A small network was shown many inputs. Here are its activations along a few directions, one row for each input.
In each table, some parts of the input vary, and every possible input appears once, in random order.
Descriptions start from the smaller parts, as in this example, which fits no table here: ring(8) and (point or line(11) or (values(3) and line(4))).
Shared parts are said once, and a part with two or three values counts as separate values.

Rows:
x1: [-1.21  5.17 -2.45  2.77 -1.15  0.89 -2.19  1.21  2.10  0.77  0.37  1.02]
x2: [ 1.39 -5.34  2.26 -2.61  1.35 -1.68  2.05 -1.54 -1.68 -0.43 -0.62 -0.56]
x3: [-0.48  9.06  0.06 -0.46 -0.83  2.33 -2.00 -2.53  4.28  1.21  7.12  0.60]
x4: [-1.18  1.70 -3.87  4.20 -0.99  2.18 -1.97  4.15  0.17  1.22 -4.14  2.64]
x5: [ 0.55  2.98 -3.22  1.98 -0.06  3.01 -1.78  2.44  2.17  2.03 -1.67  3.30]
x6: [-0.29 -3.05  2.52 -2.02  0.20 -3.25  2.20 -2.57 -1.39 -1.92  1.35 -2.83]
x7: [-1.52 -4.53  1.55 -0.20 -0.22 -4.21  2.82  0.28 -4.81 -2.31 -1.92 -3.42]
x8: [ 0.52  4.07 -2.37  1.79 -0.72  3.09 -2.25  1.64  3.04  1.04  0.08  1.85]
x9: [-0.13  1.78 -3.29  2.48  0.27  2.78 -2.29  3.71  1.62  1.49 -2.77  3.17]
x10: [ 0.44 -3.22  3.38 -2.75  0.73 -2.24  1.97 -2.85 -1.41 -1.17  1.15 -2.16]
x11: [ 1.72 -4.02  2.83 -2.72  0.34 -1.37  2.08 -2.31 -0.84 -1.34  1.10 -1.84]
x12: [ 0.39  0.89  4.49 -5.30  0.14 -1.92  2.15 -6.51  0.84 -1.50  8.16 -2.62]
x13: [ 1.06 -6.36  2.42 -2.17  1.41 -1.85  1.75 -0.19 -2.46 -0.82 -1.85 -0.74]
x14: [ 1.44 -4.80  2.54 -3.08  0.95 -1.12  1.74 -1.98 -1.35 -0.50  0.21 -1.54]
x15: [-0.72  5.03 -2.14  1.78 -0.55  2.39 -1.95  1.24  2.63  1.25  0.18  1.46]
x16: [-2.30  3.82 -3.66  4.68 -1.42 -0.02 -1.73  3.96 -1.35  0.23 -2.95  0.58]
x17: [ 0.50  3.29 -2.44  1.77 -0.02  3.15 -2.88  1.61  2.17  1.96 -0.78  2.46]
x18: [-0.17 -6.45  1.39 -0.16  0.58 -2.18  2.25  0.24 -3.74 -1.21 -3.00 -1.38]
What is each input in this table made of?
> values(2) and (point or line(8))
The inputs of x17 and x14 match in every part but the values(2) part. If x3 is changed in the same way as x17 into x14, which row does it become?
> x12
Which other rows does x13 become when the line(8) part takes its other values? List them by row number.
> x2, x6, x7, x10, x11, x14, x18
Which other rows does x11 become when the values(2) part takes its other values? List them by row number.
> x8

Rows:
x19: [-1.79  2.17  2.07 -2.13  0.76 -1.99  1.67 -2.80 -1.83 -0.35  5.42  0.00]
x20: [-0.75  1.92 -2.24  5.04 -1.48  0.70 -3.44  3.90  1.07 -0.61 -5.09 -1.16]
x21: [-3.95  3.92 -3.77  3.96 -0.37 -0.25 -0.73  4.07 -2.87  1.26 -1.54  2.50]
x22: [ 2.18 -8.59  1.95 -3.71  1.88 -1.61  3.33 -1.04 -2.63  0.34 -1.59 -0.02]
x23: [ 0.92 -5.96  3.33 -0.75 -1.01 -3.55  1.21 -1.39 -2.10 -4.01 -2.52 -5.90]
x24: [ 2.57 -2.98  2.98 -4.37  2.53  1.59  0.40 -2.83  1.75  1.13  2.40  2.28]
x25: [-2.23 -4.02  1.28 -1.73  0.26 -5.32  4.60 -1.15 -6.03 -1.42  1.25 -2.03]
x26: [ 1.04  0.41  3.64 -1.20 -0.35 -0.74 -1.58 -3.37  2.68 -2.32  1.47 -3.91]
x27: [-2.06  7.25 -2.69  1.24 -1.39  1.27 -0.12  0.07  0.66  1.16  3.57  1.75]
x28: [ 0.49 -1.09 -3.18  2.17  1.01  3.48 -1.50  4.03  0.51  2.74 -4.42  4.54]
x29: [ 0.88  5.15 -1.23  2.30 -2.27  1.96 -2.95 -0.20  4.98 -0.61  0.03 -1.95]
x30: [ 2.69  1.83 -2.14 -0.82  0.42  4.47 -0.89  0.71  3.81  2.69  1.01  3.91]
What is each input in this table made of?
> values(3) and line(4)
The inputs of x28 and x22 match in every part but the line(4) part. If x20 is changed in the same way as x28 into x22, which row does it become?
> x23
Start at x21 and move only the line(4) part, one step at a time. The first step leads to x27. Which rows follow, in order?
> x19, x25

Rows:
x31: [-4.00  1.41 -0.30  2.58  0.56 -2.43 -1.20 -0.29 -1.79  0.62 -0.06  0.64]
x32: [-0.70 -2.16  1.43 -0.77  0.40 -2.97  0.73 -0.48 -2.03 -3.54 -1.81 -4.45]
x33: [ 2.10  1.13  5.48 -5.04  0.43 -1.08  0.24 -5.88  1.90 -1.64  6.20 -4.09]
x34: [ 0.48 -2.20 -0.25 -0.17  2.10  1.99 -2.00  0.60  1.64  2.05 -1.77  4.01]
x35: [ 1.30  3.53 -2.15  2.69 -1.44  2.54 -2.01  3.35  1.30  1.25 -2.08  1.15]
x36: [-2.31  0.99  0.49  1.01  0.37  0.26 -0.64  1.58 -1.71  1.37 -1.03  1.40]
x37: [ 2.18 -5.23  2.29 -1.65  1.23 -0.81  0.01 -0.54 -0.07 -1.62 -2.24 -1.67]
x38: [ 2.77  1.91 -2.20  1.67 -0.42  4.00 -2.08  2.09  4.09  1.71 -3.52  3.18]
x39: [ 0.45 -3.72  2.63 -0.05 -1.04 -1.82  0.86 -0.62 -1.68 -1.82 -1.72 -3.31]
x40: [-1.59 -2.72  1.98  1.07  0.47 -3.86  1.08 -1.17 -1.64 -3.29 -0.72 -3.86]
x41: [-1.15 -1.06 -0.36  1.75  0.73  1.65 -1.52  1.10 -1.04  0.91 -0.27  2.23]
x42: [ 2.06  2.23 -2.27  2.12 -0.75  3.37 -2.37  3.06  2.48  1.07 -2.02  1.95]
x43: [ 1.70 -3.50 -0.55 -1.65  0.65  0.20  2.32  0.59 -1.41  0.91 -0.05  1.62]
x44: [ 2.02 -4.34  2.68 -0.68  0.42 -1.32  0.61 -0.12 -1.65 -1.38 -1.44 -2.59]
x45: [ 3.04 -6.32  2.34 -1.94  1.66 -0.30  0.17 -0.85  1.51 -1.05 -2.69 -0.81]
x46: [-1.87  5.09 -2.88  4.51 -1.51 -0.23 -1.51  2.50  1.34 -0.99 -1.00 -0.05]
x47: [-0.44  5.29  2.89 -2.73  1.35  0.92 -0.82 -4.23  3.06  1.62  6.83  1.01]
x48: [-0.44 -0.85  0.18 -0.05  2.87  1.33 -1.16  1.28  0.03  2.06 -1.29  3.06]
x49: [-4.02  0.70 -0.47  1.97 -0.49 -0.22 -1.10  0.92 -1.55 -0.53  0.15  1.05]
x50: [-0.60  3.88 -2.82  2.82 -2.56  1.51 -2.51  2.84  0.76  0.39 -1.67 -0.16]
x51: [-1.04  4.74 -4.06  2.74 -2.13  0.35 -2.31  2.43  0.47 -0.83 -1.24 -0.89]
x52: [-1.35 -0.47 -1.66 -0.61  0.25 -2.07  3.41  0.72 -2.74 -1.39  0.27 -0.94]
x53: [-0.04 -2.81 -1.43 -1.41  0.06  0.06  2.82  0.23 -2.55  0.96  0.18  0.42]
x54: [ 1.52  8.34  0.04 -0.55 -1.53  2.75 -2.25 -2.74  5.63  0.52  5.78 -0.16]
x55: [-0.27 -1.55 -0.63 -0.67 -2.03 -1.02  2.60  0.10 -3.30  0.40 -0.08  0.15]
x56: [ 1.18  2.50  1.95 -4.36  0.15 -0.13  3.12 -4.72  2.05  0.16  8.29 -0.50]
x57: [ 1.96 -3.89 -0.84 -2.94  0.68  0.96  2.36 -0.62 -0.50  1.99 -1.50  2.66]
x58: [-2.92 -0.94 -1.51  0.34 -0.48 -3.60  3.14 -1.15 -2.58  0.11  0.51 -1.04]
What is each input in this table made of?
> line(4) and (point or line(6))
The inputs of x47 and x54 match in every part but the line(4) part. If x31 is changed in the same way as x47 into x54, which row does it become?
> x46
Which other rows agree with x37 in the line(4) part? List them by row number.
> x32, x33, x39, x40, x44, x45
Start at x37 and move only the line(4) part, one step at a time. The first step leads to x43. Which rows follow, in order?
> x48, x42

Rows:
x59: [-2.22  6.50 -4.66  1.27 -1.76 -0.30  2.58 -1.49  1.16  1.05  2.24  1.18]
x60: [ 0.28 -4.61  4.65 -4.08  2.22 -0.34  1.77 -1.40 -5.20 -0.78  4.04 -0.76]
x61: [-3.40  4.79  0.03  2.74  1.08 -2.97 -3.66  0.75  2.55 -1.24  2.56 -0.42]
x62: [ 2.76 -4.71  2.07 -3.24 -1.40 -0.58  4.25 -1.29 -3.51 -2.51  3.67 -2.06]
x63: [-0.44 -1.30  4.96 -0.59  0.04  2.53 -2.62 -2.35 -2.14 -1.04 -0.41 -2.94]
x64: [-4.36  0.18  3.21  0.70  0.58 -3.07 -1.32 -4.11 -0.06 -1.28 -0.89 -3.62]
x65: [ 3.69 -8.45 -0.12 -3.83  0.93 -1.88  4.31 -1.46  0.07  0.14  0.03  0.51]
x66: [ 1.31 -0.02 -0.53  0.63  2.83  1.73 -5.08  2.68  5.36  1.20 -1.65  3.20]
x67: [ 3.56  0.32 -3.34  0.78  0.16  2.13 -2.71  3.09  6.35 -0.19 -2.37  1.06]
x68: [ 1.77 -3.54  3.41 -1.58  2.44  0.43 -2.45 -1.79  1.60  1.39 -4.87 -0.03]
x69: [-0.28  0.99 -2.21 -0.53  1.79  4.02 -1.01 -0.01  2.80  4.71 -0.83  6.95]
x70: [ 2.67  3.81 -0.80  1.22 -2.51  2.87 -2.44  3.23  2.06 -2.14  1.95 -1.66]
x71: [-2.49 -2.02 -5.15  6.50 -2.57 -1.41  1.61  7.26 -5.90 -0.67 -7.64 -0.05]
x72: [ 0.40  3.62  2.03  0.95  0.36  2.55 -5.01  2.82  0.85 -0.75  2.54  0.26]
x73: [ 1.88 -7.45  3.51 -4.33  4.87 -2.02  2.68 -0.78 -0.86  1.21  0.06  2.05]
x74: [-2.82 -2.76  3.25 -2.34  2.86 -5.57  3.39 -3.11 -3.01 -1.74  3.43 -0.98]
x75: [ 1.83  5.38 -2.59 -0.25 -2.72  4.88  1.40  0.66 -0.65  1.49  2.56  1.96]
x76: [-4.14  6.21 -1.74  1.25  0.61 -0.88  0.21 -1.68  0.02  2.64  3.22  3.15]
x77: [ 3.84 -3.91  0.41 -0.84 -0.83  0.70 -0.01 -1.67  2.75  0.00 -5.05 -2.15]
x78: [-4.61 -2.25 -2.63  5.64  0.81 -1.65 -1.16  6.81 -7.04  0.68 -6.77  2.10]
x79: [-0.91  5.10 -2.42  3.51 -1.61 -2.49 -0.99  0.85  3.53 -1.90  2.09 -2.81]
x80: [-1.99  0.41  0.71  1.14 -2.83 -3.14  1.30 -3.65  1.04 -2.60 -1.48 -5.73]
x81: [-1.00  4.51 -0.12 -0.51 -0.09  4.65 -1.48  0.33 -1.56  3.55  3.47  3.56]
x82: [ 2.66 -0.14  2.62 -0.89 -3.44  1.87 -0.25 -1.48 -1.44 -2.27 -1.40 -4.92]
x83: [-0.50 -2.50  0.49 -2.73 -1.45 -6.24  5.31 -2.60 -2.44 -2.10  3.32 -2.87]
x84: [ 2.50  1.82 -5.04 -0.60 -0.37  4.18  1.38  0.41  3.65  3.15 -1.80  5.04]
What is each input in this table made of?
> values(2) and (point or (values(3) and line(4)))
The inputs of x63 and x82 match in every part but the values(2) part. If x78 is changed in the same way as x63 into x82, which row does it become?
> x71
Which other rows does x75 become when the values(3) part takes its other values? List them by row number.
> x59, x84
